A small network was trained on made-up records. Each row is its average activation on records with the value named, seen along a few directions.
Related values have similar rows: they may be neighbours, one step apart, or belong to one group.
Strong random noise was added to every row along 3 fixed directions; ignore it. To show where, here is one row again and again, with new noise each time:
[ 115 -186  225 -358 -178   88    0    1  -93 -184   85  157  225  298
   85   41    2 -219]
[ 113 -302  397 -342  -58 -102   19 -281  -39  -65  118  349  284  380
   60  -48  158 -362]
[ 137   57 -311  -40  -59   25 -237 -235 -172  -17 -105  198    1  266
   46  363 -218  133]
[ 129 -391  714 -480 -148  211 -360  281 -411  -30   92  176  269 -297
   27 -226   91  136]
[ 152   21 -219   10   14   48 -515 -200 -366  141 -165  245  -48  -59
   -2  324 -230  436]


MUNAD, 15 values:
pusar: [-212 -113  397 -299  107 -431 -140  243  -61  152  -21  171  136 -435
  136 -296  308  196]
narak: [  -4  103  815 -239   48   43   93  282  402   41  189  -36  218 -535
 -120 -184  184  -68]
vevem: [ -35  -95  266  373 -108 -423  201 -398  124  261   78    0 -406  -76
   65  -94  115 -289]
nupu: [  -2  108  300 -199  212 -395  433 -269  483  161   44  533  447  565
  166 -238  273 -713]
tiro: [ -10   31 -505  -42  -22   52  101 -121   51  -26  -79 -303  151  580
  197   -8   72  -77]
rura: [-135  278  -68  325  288 -157  240 -245  245   70 -237 -176  144 -128
  -32    4  133 -265]
tar: [  95  377 -194  282 -301  665  274  808   85 -573  166 -598 -239 -301
 -110  322 -509  150]
nusi: [ 161   39  225  -96 -240  766 -262  698 -472  -51  165 -260 -348 -475
 -223 -157 -218  486]
damaz: [ -47 -437  603 -479  -60   36  266   49    9  -80  216  238  399  522
  138 -208  157 -543]
lufa: [-238   70 -264  410  167 -767  401 -831  744   86  121  342   46  271
  112  112  133 -746]
bomov: [  -1  218 -649  329  164  213    2   -6   31 -211  -38 -520 -451  498
 -109  101 -151  194]
mene: [ -83 -384  233  -58 -150  136 -142  429 -484  104  176 -158 -310 -604
 -344 -311  104  332]
sogat: [  11  302 -627  541  -31  337  558  -15  136 -401  -34 -553 -244   -3
   82  210 -127   99]
fuvi: [-114 -162 -472   17   15 -201 -400  -28 -155  342  -23  250 -167 -142
 -185  -12   11  355]
kebup: [ -58  169 -141 -134   94  111 -299  438  -58   -6 -508 -250  170 -475
   69 -135  -77  465]
A value of MUNAD combines one of 3 hidden first parts with one of 5 second parts; all combinations occur once.
Q: Changing only the second part turns kebup into rura. pusar has the same second part as kebup; what does that change turn pusar into?
A: lufa
Q: Changing only the second part turns fuvi into mene. tiro has the same second part as fuvi; what does that change turn tiro into?
A: bomov

SIV, 27 values:
navi: [  59   12  -67  246   66  167   59   11  -27 -102   10 -251 -228  -42
  -94  -90  154    9]
zize: [ -44  163 -316 -227 -204   69  128  245   98 -121  -43   43  105  384
  163  250 -189 -197]
vupi: [ -54  194  -36   28   -4   76 -127  101   13   28 -262  -64  172 -265
   84   66   45  211]
sif: [ -23  152 -136  274   -2   88  -77 -160  153   75   26  -89 -134 -250
  -95  166 -180   14]
zade: [  83  168  241   28 -173  236   -3  700 -198 -165   52 -293 -151 -568
    2   -7 -151  342]
lepap: [  41   95  156  276  188  -37   23 -264  108   97   68   89   22 -227
 -160   15  -46    1]
disor: [ 213  -66  -22   -1   50  120  -46 -292  -89   30   54  204   -7  376
    8  140  -43 -129]
ven: [  49  208 -351 -333 -166   82  171  261  241 -283   63  -21  120  458
  122  113 -155 -143]
kog: [-138  130  -39  -77   -6   30  -32  232    1   95 -164 -204  113 -146
  121 -175   62   61]
daru: [ -42  164 -196  -50  136 -273 -181 -305   60  156  -30  384   79  263
  -48  228  -39   20]
kana: [ -53   32  270  -34  284 -331  -28 -343  104  301 -215  199  201  -70
  -50 -160  360 -131]
rut: [  -6 -144 -430   10  -75 -125  436 -312  248 -239  187 -107 -207  801
   -5  119   -6 -449]
naba: [  65  121 -426  -26  105 -117 -371  -47 -148  255 -172  239   -7  -39
  -17  148 -186  337]
besiv: [-145 -260  520 -314   44 -104    2  338   13  -74   19 -144  319 -280
   95 -506  216 -129]
ser: [-115 -381  511 -226   41 -109   32  146   71  -44   78   12  400 -314
  210 -398  247 -159]
zis: [ 144   55 -383   82  -14  149 -115 -144 -198   11  -92   25 -114  330
  -14  329 -193  253]
kub: [ -58  216  -96  237 -116 -141  113   86   -2   -1  -21  -82 -260 -190
  -18  145  -84  137]
sapo: [ -88  114 -185  368   52  -55 -214 -177   71  186  -86  -75 -265 -325
 -126  187 -179  178]
situt: [  94 -149  253  353  256  141 -546   96 -494  323  -78 -104 -336 -785
 -181 -213  190  636]
ror: [ -94 -164  574 -172  -88  -71  -55   67   15  -52  -25   41  397 -310
  137 -316  209  -65]
bato: [ 178  111 -327  -37  -51  268 -222    8 -205 -169  -70  -67 -148  202
  -42  278 -333  254]
laf: [-104  -66  207  291  -14 -150 -315  -55 -147  346  -34   67 -251 -575
  -45  -27   41  358]
vosul: [ -36 -205  -62 -130 -182  376 -236  394 -499   -6   79 -220 -271 -461
  -90 -117 -129  509]
gom: [ -57  -95   98 -451 -270  124  161  447   40 -250   20   49  278  202
   55 -136  -47 -273]
bon: [ -36 -301  -74  -78  -18  -78  200 -221  -58  -14  182   -8 -154  288
  -53  -97  115 -221]
pamad: [  93 -289  473 -534 -220  429  500  503  113 -511  267 -190  255  495
   31 -159   60 -467]
gik: [  76  224  162  -10 -216  269  456  468  175 -366  226 -290   76   16
   84  -10 -113 -236]
The values of SIV form 6 separate groups.
Q: List the group mates of kana, in the order listed.
A: vupi, kog, besiv, ser, ror
Q: List the group mates of zis, in the order listed.
A: disor, bato, pamad
Q: List the group mates of lepap, in the order listed.
A: sif, zade, kub, sapo, laf, gik
Q: List the group mates of navi, in the order listed.
A: situt
Q: List the group mates of bon, in the order listed.
A: rut, vosul
